These are the activations of a small neural network, seen along a few directions. Each row is one input.
Each table varies a few parts of the input and shows all the possible inputs, shuffled.
Descriptions start from the smaller parts, as in this example, which fits no table here: line(4) and (point or line(9) or (values(3) and ring(8))).
Shared parts are said once, and a part with two or three values counts as separate values.
In the rows, 128 means zero.

Other details of the inputs shift rows strongly along two fixed directions, in all tables alike. That doesn't count.

Table:
r1: [191 123 113 115 127 108 146 125  95 130  80 129]
r2: [113 136 167 124 104 121 148 156 102 150 150 114]
r3: [ 73 141 118 143 122 179 156 109 111  81 154 128]
r4: [111 153  88 175 164 158 148 138 166  85 194 131]
r5: [150 125 164  89 110  77 109 121  99 152  79 132]
r6: [135 130 156 141 117 153 153 142 103 128 126  96]
r7: [ 63 127 168 130 106 161 100 106 130 119 219 145]
r8: [162 115 152  89 125  89 120 119 100 146  85 136]
r9: [ 61 150 140 137 133 150 101 127 174  92 163 148]
r10: [ 69 109 138 139 123 124  99 107 147 100 154 160]
r11: [108 100  63 161 142 184 135 114 162  84 155 124]
r12: [ 65 108 169  99  83  96  96  79 156 118 128 147]
r13: [158 165 100 160 149 162 143 146 137 103 121 121]
r14: [190 169 133 131 140 125 147 160 112 157  81 128]
r15: [ 69 105 136 151 115 134 104  90 159  94 151 146]
r16: [177 118 106 118 149 120 131 160 100 156  92 107]
r17: [126 128 112 184 139 221 134 108 121  86 196 120]
r18: [153 129 155 113 114  79 117 132 101 158  89 128]
r19: [204 116  97 119 148 131 145 151  99 153  87 100]
r20: [ 69 108 168  86  88  92  94  87 147 114 124 154]
r21: [157 151 169  72 125  85 143 109 140 154  97 108]
r22: [ 29 138 193  83 108 116 111 115 103 123 143 138]
r23: [129 118 112 130 133 128 120 146 124 138 121 117]
r24: [ 64 100 150  77  95 114  91 100 157 128 126 130]
r25: [140 149 132 129 154 112 152 136 149 142 152 126]
r26: [150 110 116 118 124 123 135 108 123 112 114 144]
r27: [136 121 148  81 114  80 107 155 109 178 105 123]
r28: [ 57 102 169  76 108 100  76 121 146 146 128 136]
r29: [193 156 136 126 150 123 158 131 127 161  89 111]
r30: [113 149 128 134 134 157 159 130  80 111 127 116]
r31: [150 133 103 183 125 197 181 139 115  93 149  96]
r32: [165 163 159  73 120  85 137 125 126 141  91 104]
r33: [154 159 165  84 133  92 125 128 130 138 102 104]
r34: [147 112 128  94 129  98 122 154 117 164 123 126]
r35: [199 128  99 137 135 126 140 152 101 156  83  91]
r36: [133 134 121 173 140 202 133 123 106 106 190 122]
r37: [163 147  87 176 152 176 176 118 164 109 134 127]
r38: [ 74 101 172  87 118  95  88 105 138 125 135 162]
r39: [ 34 119 179 135 105 157 116 120 145 107 180 122]
r40: [210 169 120 126 126 133 163 146 116 151  71 121]
r41: [ 95 140 126 157 147 147 142 121 179 124 177 152]
r42: [133 114 113 125 129 134 117 132 129 134 114 113]
r43: [ 75 137 186  85 134  95 109 106 169 139 144 132]
r44: [118  99  76 161 159 173 130 138 148 104 160 129]
r45: [ 58 109 144 141 117 120  92 101 153 106 154 157]
r46: [198 128 108 137 142 118 142 137  84 136  81 125]
r47: [184 124 101 113 118 120 142 142 107 150  83 102]
r48: [149 126  83 179 142 134 144 142 117 115 150 149]
r49: [ 31 144 185  90 105 110 119 123 102 130 161 143]
r50: [119 109  69 172 128 174 136 119 158  98 148 115]
r51: [197 132 123 133 128 101 137 133  89 148  76 119]
r52: [ 92 146 119 152 159 152 128 123 169  84 173 127]
r53: [181 132 115 131 134  95 138 151  86 152 106 142]
r54: [107 124 138 142 108 194 127  93 129  94 191 129]
r55: [201 133 105 139 119 112 150 126  97 135  83 119]
r56: [188 126 102 141 133 128 141 147 107 154  86  90]
r57: [183 134  79 189 140 127 159 150 104 132 131 134]
r58: [ 98 110  35 230 155 202 142 142 170  85 204 136]
r59: [118 113  75 185 155 154 139 130 135  91 173 160]
r60: [137 120 117 141 139 121 124 130 109 123 117 144]
r61: [138 125 159  90 101  68 109 156 113 187 103 113]
r62: [145 147 177  79 137  88 131 114 140 156 103 108]
r63: [191 127 110 122 124 112 146 126  93 129  81 128]
r64: [ 57 110 163  85 100  88  84 128 149 150 148 142]
r65: [130 116 148  77 120  80 107 151 113 176 110 125]
r66: [ 62  96 158  82 116 117  81 105 157 130 129 130]
r67: [ 72 100 126 136 131 126 110 111 150 102 178 173]
r68: [ 51 101 136 136 116 134  93 119 167 120 156 128]
r69: [149 157  52 227 166 203 170 157 160  94 173 153]
r70: [ 70 153 169  84  99 118  98 105 171 107 129 141]
r71: [206 126 105 135 149 116 147 137  84 135  79 124]
r72: [161 130  87 182 140 129 145 141 114 125 141 142]
r73: [134 112  65 177 130 173 147 122 151 102 141 109]
r74: [157 113  64 172 154 177 142 139 128 109 127 110]
r75: [138 146 136 141 153 136 145 130 152 142 128 132]
r76: [146 174 160  95 117  87 119 163 122 154 111 134]
r77: [ 66  92 153  68 100 115  93  95 163 125 135 135]
r78: [196 166 127 134 139 137 153 150 117 150  78 123]
r79: [130 120 156  89 111  86  98 144 116 173  95 110]
r80: [132 117 164  86 124  76 104 128 102 150  94 143]
Each input here is: line(4) and (values(3) or ring(5) or (values(2) and line(6))).
The inputs of r29 and r41 match in every part but the line(4) part. If r71 is changed in the same way as r29 into r41, which row does it become?
> r59
Start at r19 and move only the line(6) part, one step at a time. The first step leads to r66. Which rows follow, in order?
> r74, r42, r35, r56
Change only the values(2) part in r51. List by row number the other rows that result.
> r35
Change only the values(3) part in r22. List by row number the other rows that result.
> r36, r39
Start at r14 and move only the ring(5) part, one step at a time. The first step leads to r9. Which rows follow, in order?
> r52, r43, r75

Table:
r81: [151 132  76 166 153 155 155 144 163 121 132 112]
r82: [168 182  97 191 174 172 190 172  91 129 152 106]
r83: [165 112  63 185 140 154 148 159  81 116 127 124]
r84: [139 120 124 126 137 138 134 114 118 119 143 135]
r85: [138 168 142 164 147 176 181 139 104 100 156 119]
r86: [179 122 135 112 108  98 125 147  55 157  78 121]
r87: [225 191 142 134 132 140 199 158  74 139 112  97]
r88: [129 139 182  69 102  85 102 120 148 166  84 123]
r89: [ 55 165 224  91 107 113 108 124 125 138 148 141]
r90: [201 142  71 168 172 135 153 156 130 126 120 126]
r91: [ 86 127 176  83 120  88  82 103 166 133 131 156]
r92: [ 72 106 182  72 101 116  96  96 120 126 142 128]
r93: [ 69 106 167  78 111 101  91 129 125 146 143 126]
r94: [ 17  96 132 134 106 160 104  75 167  68 168 145]
r95: [125 114 178  67 103  65 103 137 118 191 114 125]
r96: [ 72 105 171  96  96  88  81 106 125 135 130 167]
r97: [227 153 113 125 137 122 162 146 112 161  69  98]
r98: [103 106 177  77  85  86  96 114  84 147 101 135]
r99: [111 131 166  71 105  61 102 132 135 157  72 141]
r100: [122 124  97 142 144 155 129 143 140 116 132 113]
r101: [196 126 133 111 119  87 135 140  65 161  78 133]
r102: [107 120 179  63  89  79 100 114 105 151  76 123]
r103: [137 130 193  66 104  69 109 101 138 161 102 126]
r104: [188 131 132  95 140  83 135 162  88 179  97 117]
r105: [ 21 100  72 184 154 206 120 113 201  55 211 135]
r106: [ 35  86  77 205 137 199 126  77 170  38 219 175]
r107: [191 188  83 191 163 173 198 172 102 127 158 103]
r108: [213 137 120 116 142 113 145 147  79 159  94 120]
r109: [ 90 103 151  97 109  76 102 128 116 150 128 152]
r110: [197 123 118 119 126 110 146 168  76 179 100  91]
r111: [190 136 134 107 135  78 135 150 125 177  96 112]
r112: [ 60 118 141 119 117 131 101 111 197 120 149 139]
r113: [ 90 126 183  71 117  86  97  88 157 128 131 145]
r114: [175 185  99 196 170 175 185 174  89 127 147 110]
r115: [191 132  67 176 143 157 158 151  93 114  92 111]
r116: [ 95 166 118 187 137 203 163 123 152  72 202 137]
r117: [ 96 107 183  84  97 102 104  97 134 145 139 136]
r118: [104 110  88 178 143 192 124 125 132  86 174 133]
r119: [210 128 106 140 137 115 146 164  94 174 107 113]
r120: [115 134 188  62  99  89 113  98 151 153  98 120]
r121: [ 74 106 184  87  95 105  88  98 148 143 147 146]
r122: [ 61 110 146 125 117 113 104  77 167  89 154 166]
r123: [200 136  81 167 142 167 157 151 112 132 105  93]
r124: [ 84 119 184  88 105  93  90  92 173 138 137 145]
r125: [ 45 106 163  86  94  94  83 117 143 129 117 140]
r126: [ 41 150 117 214 153 230 154 116 164  47 226 149]
r127: [172 125 128 114 129 131 133 139  81 142 108 111]
r128: [126 129 123 120 131 144 120 130 130 122 117 115]
r129: [102 118 175  63 100  83 101 134 135 172 103 102]
r130: [ 42  89 131 128 107 123  99 120 129 112 163 146]
r131: [204 156 120 108 144 110 143 150 113 154  68 113]
r132: [140 129 116 124 135 150 133 126 124 119 116 109]
r133: [ 78 127 169  85 102  87  92 106 154 129  96 154]
r134: [208 145  81 164 167 143 158 137 123 118 116 126]
r135: [143 134  27 215 183 206 164 145 174  73 159 131]
r136: [186 120  61 186 151 139 155 159  91 127 124 139]
r137: [180 144 137  95 120  89 146 122 102 145  60 120]
r138: [201 142 130 117 130  75 130 141  97 155  69 138]
r139: [193 122  84 176 138 171 151 152  92 131 128 104]
r140: [196 124 117 128 123 118 139 166  78 173 100  97]
r141: [ 64 172 213  89  93 114 110 118 142 133 159 140]
r142: [191 129  73 166 163 146 151 161 105 135 132 126]
r143: [  9  93 121 134 114 140  97 108 175  87 167 144]
r144: [ 76 122 166  70 106  65 100 123 152 147  95 144]
r145: [ 69 116 147 103 119 147 112  93 153 100 146 121]
r146: [ 89  95  88 179 125 180 137 101 117  70 171 139]
r147: [206 136 109 133 146 123 140 152  88 152 103 125]
r148: [119 133 111 118 148 124 132 138 160 126 122 125]
r149: [124 130 172  64 126  57 101 131 142 166 106 133]
r150: [107 117 107 154 137 113 116 123 154 109 138 160]
r151: [ 58 106  80 201 146 176 119  86 190  49 192 176]
r152: [ 95 128  90 161 152 183 143  97 180  72 164 136]
r153: [107 102  96 178 128 192 132 116 137  95 175 123]
r154: [193 125  82 180 147 161 151 146 113 133 135 124]
r155: [184 194 158 115 125 109 160 167  85 171 114 106]
r156: [117 122 169  73 113  41 101 128 129 162  93 146]
r157: [184 146  62 175 168 177 167 135 141 100 120 119]
r158: [219 143  83 176 156 142 157 146 128 135 113 119]
r159: [ 32  89 152 129 101 166 102  81 160  90 192 135]
r160: [ 31  93  75 198 148 212 111 115 174  58 224 149]
r161: [170 141 116 121 129 110 142 129 116 133  74 130]
r162: [110 114  96 165 131 190 145 104 154  89 160 109]
r163: [112 123 166  95 116  81  97 121 162 157 125 138]
r164: [ 83 116 179  79  93 115  96 104 147 141 120 114]
r165: [204 138 116 115 127 114 145 167  97 174  76  85]
The inputs of r92 and r93 match in every part but one. If r122 is changed in the same way as r92 into r93, which row does it become?
> r156
The inputs of r88 and r120 match in every part but one. If r123 is changed in the same way as r88 into r120, which row does it become?
> r162
What do these inputs look like to the network?
> line(5) and (values(2) or (values(3) and ring(5)))
Change only the values(2) part in r89. List by row number the other rows that result.
> r141
Change only the line(5) part in r153. List by row number the other rows that result.
> r110, r139, r140, r159

Table:
r166: [ 85 125 110 169 135 222 147  94 161  61 190 116]
r167: [187 167 127 157 138 151 185 163  51 132 114 102]
r168: [ 75  97  57 194 168 145 118 142 177  93 203 167]
r169: [107 107  60 167 153 139 123 104 202  83 130 153]
r170: [ 91 103  49 182 159 157 115  99 215  58 141 166]
r171: [206 186 107 138 163 129 176 142 146 134  87 110]
r172: [129 160 153 115 124 128 140 127 168 139 124 113]
r173: [198 184 116 150 175 121 174 190 104 162 139 120]
r174: [ 67 140 113 186 127 214 151 109 128  57 196 130]
r175: [201 173 137 139 138 131 166 190  56 173 114 100]
r176: [ 58 136 236  33  90  84  79  98 165 163 133 115]
r177: [ 76 133 111 173 127 225 153  97 145  59 191 119]
r178: [128  90 156  64  88  93 104 105  89 152  78 115]
r179: [ 34  88 209  49  72  55  67 103  99 150 108 150]
r180: [200 118  91 144 134 105 135 184  53 175  90 115]
r181: [238 174 144 143 139 121 174 139  73 153 110 124]
r182: [138  87 153  64 110  74  83 119 133 172  83 115]
r183: [194 109  80 151 125 136 147 143  52 127  85 111]
r184: [136 106 128 112 122  81 102 163 103 177 121 132]
r185: [ 30  76 157 123 101 112  67  65 174  94 184 192]
r186: [108  93  71 170 136 153 119 116 193  98 141 139]
r187: [ 57 166 230  33 104  61  86  90 192 142  98 148]
r188: [121 163 199  82 114  88 119 164 105 187 133 120]
r189: [209  91  78 132 131 145 143 126  88 131  79  99]
What do these inputs look like to the network?
> values(2) and (point or line(11))
Which other rows agree with r189 in the values(2) part? List them by row number.
> r168, r169, r170, r178, r179, r180, r182, r183, r184, r185, r186
Change only the values(2) part in r173. List by row number the other rows that result.
> r168
